[[139 149 152 132 149 102]
 [117 141 137 140 131 118]
 [152 130 138 114 145 122]] | 145

[[128 128 132 128 124 145 128]
 [128 128 135 128 121 123 128]
 [128 128 139 128 116 152 127]] | 152

[[124 152 134 121]
 [135  98 133 129]
 [120 118 122 145]] | 122

[[134 145 114 142 101]
 [131 144 115 140 106]
 [130 144 115 140 106]] | 140

[[104 143 100 123 139]
 [106 130 129 130 138]
 [133 135 142 127 127]] | 127

[[127 133 125 129 127 125]
 [146 117 138 126 136 151]
 [123 110 148 131 128 126]] | 128

[[128 133 150 130 129 128 119]
 [128 134 150 131 129 127 116]
 [128 134 150 129 129 128 118]] | 128

[[125 135 125 144]
 [114 133 115 151]
 [156 151 153 136]] | 153
---
[[127 141 150 151 145 134 135]
 [135 109 115 124 120 139 148]] 120

[139 149 137 142 129 138 144] 138

[152 127 125 146 126] 127

[107 139 121 148 106] 121

[[129 103 128 136 130]
 [130 121 130 138 132]] 128

[132 141 133 158 104 137 125] 132
---
[[130 127 127 138]
 [129 127 126 157]] → 157

[[112 125 111 143 121 121 114]
 [111 124 114 128 136 127 123]
 [156 101 102 133 142 130 142]] → 123

[[136 144 150 137 123 138 125]
 [136 140 150 136 123 134 121]
 [136 140 150 136 123 138 125]] → 121

[[107 129 109 141 113 106 112]
 [118 140 115 144 120 119 143]
 [131 153 130 137 116 137 140]] → 143

[[155 133 149 145 118]
 [114 124 113 107 145]] → 145

[[144 144 141 121 113 116]
 [121 126 130 156 127 111]
 [156 132 128 136 139 141]] → 111

[[114 128 103 119]
 [115 125 103 120]
 [137 103 111 124]] → 120

[[143 130 137 151 120 111 140]
 [137 146 128 129 122 144 128]
 [136 126 129 142 111 126 135]] → 128
---
Input: 123	131	156	147
Output: 131
Input: 110	150	119	108	102	105
Output: 108
Input: 140	122	129	153	147	107
Output: 153
Input: 155	153	125	120	122	129
Output: 120
Input: 144	137	100	133	134	130	143
Output: 134
Input: 120	141	142	98	121
Output: 142
Input: 152	151	128	119	124	130
Output: 119
Input: 128	127	127	107	127	126
Output: 107
---
[[128 127  98 119]
 [127 131 118 127]
 [123 131 125 121]] | 127

[[127 127 126 126]
 [154 153 138 139]
 [146 145 134 135]] | 127

[[128 107 125 150]
 [132 122 127 142]
 [120 117 126 126]] | 107

[[134 127 109 149]
 [117 135 125 141]
 [129 117 145 153]] | 127

[[106 144 137 139]
 [124 108 147 105]
 [131 145 149 140]] | 144

[[143 138 148 144]
 [139 128 146 146]
 [153 148 158 153]] | 138

[[134 116 129 150]
 [136 126 111 109]
 [119 127 154 131]] | 116
---
[133  98 141 133] ⇒ 141
[131 132 128 105] ⇒ 128
[144 123 140 157] ⇒ 140
[138 148 156 113] ⇒ 156
[149 100 157 143] ⇒ 157
[152 149 123 126] ⇒ 123
[114 114 119 149] ⇒ 119
---
[[116 134 122 120 120 137 130 139 135 126 124]
 [142 130 136 134 140 117 125 127 134 115 129]
 [127 126 146 110 122 136 133 143 127 131 131]
 [139 123 133 130 133 120 129 117 121 135 123]
 [134 124 122 135 132 122 126 117 124 132 126]
 [118 137 113 119 121 134 129 139 143 122 118]
 [132 131 143 117 128 129 130 141 131 122 131]
 [116 139 112 126 124 134 126 137 150 118 123]
 [133 123 123 116 128 126 131 122 128 142 109]]	133

[[120 122 124 137 109 131 127 140 127 132 124 108 127 130 139 114]
 [120 121 124 137 121 107 127 136 127 132 124 108 135 130 131 114]
 [120 121 119 137 115 120 127 138 131 132 124 112 129 130 135 114]
 [116 117 113 137 109 120 125 138 137 132 124 115 125 130 134 114]
 [120 122 124 137 108 136 127 138 127 132 124 108 123 130 137 114]
 [120 122 124 137 129 102 127 132 127 132 124 108 141 130 130 114]
 [123 126 132 137 119 120 129 138 119 132 124 101 135 130 136 114]
 [122 124 131 137 118 120 130 138 121 132 124 101 134 130 135 114]]	122

[[129 132 131 136 127 127 132 130 122 124 128]
 [125 132 142  99 126 126 131 124 126 111 133]
 [131 140 148 116 131 131 139 127 122 121 123]
 [127 138 147 116 127 127 136 128 118 111 132]
 [125 135 144 115 124 124 131 128 117 104 137]
 [132 137 142 121 131 131 137 127 124 126 122]]	132

[[135 137 151 132 130 127 128]
 [125 125 120 126 127 129 128]
 [122 121 110 125 127 130 128]
 [123 122 112 125 127 129 128]
 [125 124 118 126 127 129 128]
 [123 122 114 125 127 129 128]
 [134 136 148 132 129 126 128]
 [131 131 137 129 129 128 128]
 [126 126 123 127 128 129 128]]	126

[[128 133 126 134 129 140 132 129 127 129 132 123 130 134 133 118]
 [129 137 123 136 128 145 136 129 127 130 135 121 133 136 138 112]
 [127 133 127 133 129 138 131 129 127 129 131 124 129 133 132 119]
 [128 143 121 142 129 157 140 129 126 131 139 116 134 142 142 102]
 [128 134 125 134 128 141 134 129 127 129 133 123 131 134 135 116]
 [128 141 122 139 129 152 139 129 127 131 138 118 134 139 141 106]
 [129 139 123 137 128 148 138 129 127 131 137 120 133 138 140 109]
 [128 136 124 135 128 143 135 129 127 130 134 122 132 135 136 115]]	128

[[133 133 133 123 120 139 117 133 137 131 117 129 127 122]
 [131 125 131 132 133 117 138 123 126 136 124 140 121 128]
 [125 120 123 133 138 109 145 121 117 129 137 134 127 134]
 [135 139 137 133 131 135 133 139 122 126 137 134 123 128]
 [128 135 132 121 141 101 121 144 127 106 125 121 113 123]
 [144 145 140 134 122 133 136 140 121 130 142 134 125 131]
 [135 130 127 130 117 135 131 125 129 140 133 129 136 132]
 [139 139 130 128 120 127 132 132 127 134 135 131 131 130]]	139

[[115 130 123 122 115 132 133 133 129 119 118 130 124 133 130 121]
 [131 130 127 132 122 127 125 121 131 125 133 118 123 136 136 124]
 [126 130 129 129 126 131 128 129 128 124 133 127 133 131 125 122]
 [129 132 129 131 123 135 130 125 126 130 128 131 134 131 133 124]
 [132 118 132 127 135 127 126 141 124 117 131 137 135 128 118 130]
 [128 131 130 118 124 129 128 126 133 127 128 127 123 126 121 127]
 [140 126 125 110 130 129 120 124 135 139 136 131 144 129 128 119]
 [122 123 120 135 129 123 131 125 125 127 123 132 119 122 126 118]
 [131 124 131 132 149 132 155 150 128  98 105 133 149 113 111 105]
 [129 128 121 130 122 129 118 116 129 145 133 125 119 141 138 138]]	129

[[128 147 127 119 125 131 128 116 127 126 131 131 122 123 130]
 [127 122 130 125 128 126 127 130 126 129 131 127 128 126 130]
 [129 133 126 127 130 129 130 126 130 126 127 128 127 127 128]
 [129 138 125 124 129 130 130 123 129 125 127 128 127 125 128]
 [127 123 130 125 127 127 127 130 126 129 130 127 129 127 129]
 [126 153 131 116 123 132 125 109 125 127 134 133 118 123 133]
 [129 134 126 126 129 129 130 125 130 126 127 128 129 126 128]]	129
---
[149 140 134 127  98]
134
[142 158 153 136 110]
153
[132 155 154 137 149]
154
[108 145 138 150 127]
138
[146 103 157 133 129]
157
[129 102 129 126 147]
129
[137 133 150 115 141]
150
[150 114 105 141 136]
105
[114 116 117 115 157]
117
[107 124 107 114 129]
107
---
[[150 143 121 132 127 132 120]
 [126 119 134 124 144 130 148]
 [132 118 115 123 115 113 155]] -> 126

[[134 104 118  99 126]
 [115 129 119 101 147]
 [111 136 120 106 151]] -> 115

[[137 131 106 151 119 136 134]
 [132 131 127 122 127 106 129]
 [129 129 137 125 119 127 131]] -> 132

[[143 112 144 118 119]
 [115 150 131 144 127]
 [118 148 140 144 122]] -> 115

[[119 115 138 150 104]
 [152 118 121 125 156]
 [116 118 152 133 150]] -> 152

[[126 136 138 104 134 149 121]
 [132 136 126 144 114 105 134]
 [137 123 119 139 113 119 122]] -> 132

[[134 137 148 101]
 [123 126 130 106]
 [122 126 114 110]] -> 123

[[143 116 136 134 129]
 [129 128 132 150 117]
 [113 142 120 121 129]] -> 129

[[105 152 119 133 129]
 [136 116 127 131 118]
 [156 102 140 123 134]] -> 136

[[137 103 141 129 132 136]
 [128 120 133 124 132 136]
 [133 138 134 126 134 135]] -> 128
---
[147 113 120 124  99 134] ==> 147
[120 137 122 156 118 123 139] ==> 120
[123 116 121 132 155] ==> 123
[147 149 142 142 143] ==> 147
[141 122 157 126 117] ==> 141
[138 119 152 107] ==> 138
[105 125 113 129 123 126 143] ==> 105
[135 139 141 125 128 106 130] ==> 135
---
[[128 127 143 119 123]
 [133 124 141 118 122]
 [129 129 105 144 135]] | 141, 144

[141 108 103 124 113 122 151] | 124, 151

[116 147 106 152 105 147 114] | 152, 152

[158 116 140 102 143 105 137] | 102, 158

[[120 147 123 114 112]
 [143 130 139 135 150]
 [140 142 146 119 132]] | 139, 150

[[111 113 107 130 145 138 136]
 [107 132 110 124 132 133 130]
 [116 128 136 127 120 117 142]] | 124, 145

[128 123 104 143 123] | 104, 143

[136 116  99 127 123 118 129] | 127, 136

[151 115 132 134 118 130 131] | 134, 151
